Each row below is a small network's average activation on inputs in which a field has the value named, seen along a few directions.
Related values have similar rows: they may be neighbours, one step apart, or belong to one group.
In the rows, zero is written as 500.
Random noise pushes rows far along 14 fixed directions. That doesn't count. These rows show it; they differ only by the noise:
[658 353 810 437 499 467 653 611 512 275 715 484 468 574 636 433 503 652
 382 487 566 577 492 292 582 399]
[453 556 535 530 717 351 487 296 437 724 425 556 772 334 469 647 613 448
 665 651 494 410 432 694 343 427]
[467 518 484 582 503 294 607 324 339 596 542 485 480 514 478 533 561 452
 303 318 555 365 454 408 471 587]
[371 648 391 563 499 517 490 412 415 640 434 510 546 367 615 517 413 556
 605 425 293 536 385 491 472 612]
[482 437 360 671 450 462 379 439 409 444 503 565 362 448 715 479 474 656
 409 348 577 508 561 676 514 479]
[477 481 350 632 317 545 489 585 508 576 353 487 485 588 469 472 519 560
 581 389 522 504 670 677 532 483]
[618 575 511 536 581 306 650 550 313 506 574 579 553 547 579 311 600 458
 495 415 462 421 372 359 525 524]
[416 499 522 132 414 568 275 443 703 478 409 540 402 686 442 429 538 453
 772 682 161 517 330 600 516 419]
[515 369 525 403 479 522 443 456 653 542 536 467 539 558 392 533 658 368
 455 665 541 506 560 607 512 310]
[563 580 423 696 468 538 362 358 275 568 593 470 389 478 456 532 572 701
 411 377 533 507 511 593 646 432]
[601 404 541 433 546 238 454 380 410 324 578 638 366 638 638 402 613 491
 320 444 631 352 460 555 489 448]
[502 661 539 567 586 565 550 626 532 319 502 505 476 570 726 575 445 497
 362 564 487 628 562 528 501 559]
[677 730 512 677 537 369 548 532 273 604 576 541 530 548 706 173 515 729
 503 438 305 403 445 400 552 390]
[418 438 335 647 266 657 594 646 557 596 451 514 570 480 652 515 751 472
 447 557 507 745 465 446 734 414]
[649 574 368 464 341 647 478 426 502 512 526 601 660 426 554 411 630 439
 343 714 626 581 624 476 723 354]
[583 288 384 520 366 673 380 504 636 444 638 449 421 295 615 321 211 598
 382 436 585 540 773 528 487 364]


U, 12 values:
u4: [405 641 490 475 512 408 450 504 553 538 379 510 449 610 602 393 455 526
 519 552 277 381 417 488 359 513]
u3: [562 460 557 399 591 344 360 291 379 309 606 597 323 574 550 485 533 565
 290 485 584 350 423 533 448 502]
u9: [543 649 381 434 394 305 650 489 335 298 360 673 447 696 540 451 530 307
 360 326 639 401 492 475 562 800]
u10: [589 473 488 736 557 324 565 578 343 808 548 499 603 465 589 310 779 593
 594 551 467 461 280 380 595 251]
u5: [605 466 665 628 554 331 519 362 383 610 578 532 609 394 567 390 471 784
 455 474 615 327 560 471 373 340]
u11: [516 411 731 593 410 422 545 525 476 446 311 490 451 641 423 695 395 831
 581 448 793 396 644 433 528 598]
u12: [445 433 377 547 396 543 485 688 679 659 360 597 534 549 611 329 741 454
 621 731 427 538 402 467 580 316]
u8: [618 382 502 551 342 686 260 735 687 379 427 458 227 714 554 353 406 790
 570 638 619 509 694 493 649 306]
u2: [396 519 451 579 374 632 359 526 549 695 443 386 376 514 470 577 423 679
 489 574 498 541 436 285 555 455]
u1: [508 641 481 517 420 501 472 372 378 616 512 462 425 646 171 492 787 472
 465 446 363 412 401 519 659 510]
u6: [412 648 259 679 497 419 502 673 476 388 280 594 376 713 717 556 598 370
 358 468 620 541 512 636 531 630]
u7: [318 625 253 380 455 501 144 459 675 618 264 498 259 715 564 426 433 443
 601 620 245 408 403 692 426 461]
U is arranged as 3 separate groups.
List the group mates of u7, in the order listed. -> u9, u10, u6
List the group mates of u2, in the order listed. -> u4, u3, u5

S, 19 values:
s8: [431 594 555 437 451 484 474 354 705 595 415 419 550 638 471 612 531 409
 346 651 476 443 677 632 430 398]
s11: [493 442 330 525 412 618 601 567 495 395 610 443 416 393 471 410 319 358
 342 227 484 578 610 478 483 642]
s3: [572 492 530 507 458 549 564 507 575 665 547 428 582 413 374 397 396 494
 480 555 518 401 604 293 442 419]
s6: [328 325 494 447 360 558 483 606 735 609 442 439 457 526 508 532 576 450
 672 566 344 624 400 516 459 406]
s13: [429 620 552 348 368 574 605 425 599 380 355 668 740 439 690 527 642 490
 541 633 343 592 523 635 561 559]
s17: [400 529 305 469 544 464 490 437 477 547 506 487 412 454 519 473 483 274
 384 431 457 484 412 415 524 627]
s19: [428 490 531 542 587 339 616 572 400 429 397 622 569 542 688 537 668 500
 557 444 504 512 355 576 447 623]
s16: [404 435 487 718 443 352 651 553 442 616 488 457 512 585 608 468 686 508
 342 349 522 458 494 483 428 459]
s12: [428 688 475 425 567 430 429 397 582 483 438 470 437 611 601 549 386 404
 331 557 429 437 540 501 405 561]
s18: [545 668 569 411 443 534 508 368 382 510 527 514 581 542 451 537 526 541
 393 552 461 509 453 351 613 517]
s1: [542 755 324 428 467 625 362 450 533 417 423 570 422 542 517 383 341 419
 427 557 418 447 587 534 501 596]
s9: [454 580 604 661 555 586 616 645 518 511 378 468 603 434 579 621 371 687
 683 498 451 575 550 508 442 613]
s15: [524 447 524 463 447 551 466 476 575 650 522 450 531 371 503 391 286 563
 600 581 440 462 502 339 465 439]
s2: [586 699 471 387 355 540 331 308 455 580 454 480 399 618 410 311 388 602
 464 539 278 363 555 533 569 428]
s5: [472 579 588 356 628 312 593 514 496 359 423 571 538 602 693 441 410 452
 511 498 353 392 441 508 325 628]
s14: [406 603 618 513 430 531 570 517 674 642 442 382 584 544 607 486 370 614
 525 581 264 508 523 465 385 404]
s7: [579 555 546 397 425 580 640 460 495 284 627 593 679 447 565 436 685 391
 305 526 425 603 610 629 575 519]
s4: [585 505 435 493 408 458 414 488 422 564 414 551 441 615 390 425 501 568
 636 499 615 411 518 461 638 499]
s10: [452 455 691 412 589 511 501 486 496 114 679 519 285 595 527 767 663 496
 262 465 620 659 381 495 607 591]
S is arranged as 4 separate groups.
List the group mates of s18, in the order listed. -> s19, s16, s5, s7
List the group mates of s4, in the order listed. -> s8, s17, s12
List the group mates of s14, in the order listed. -> s11, s6, s15, s2
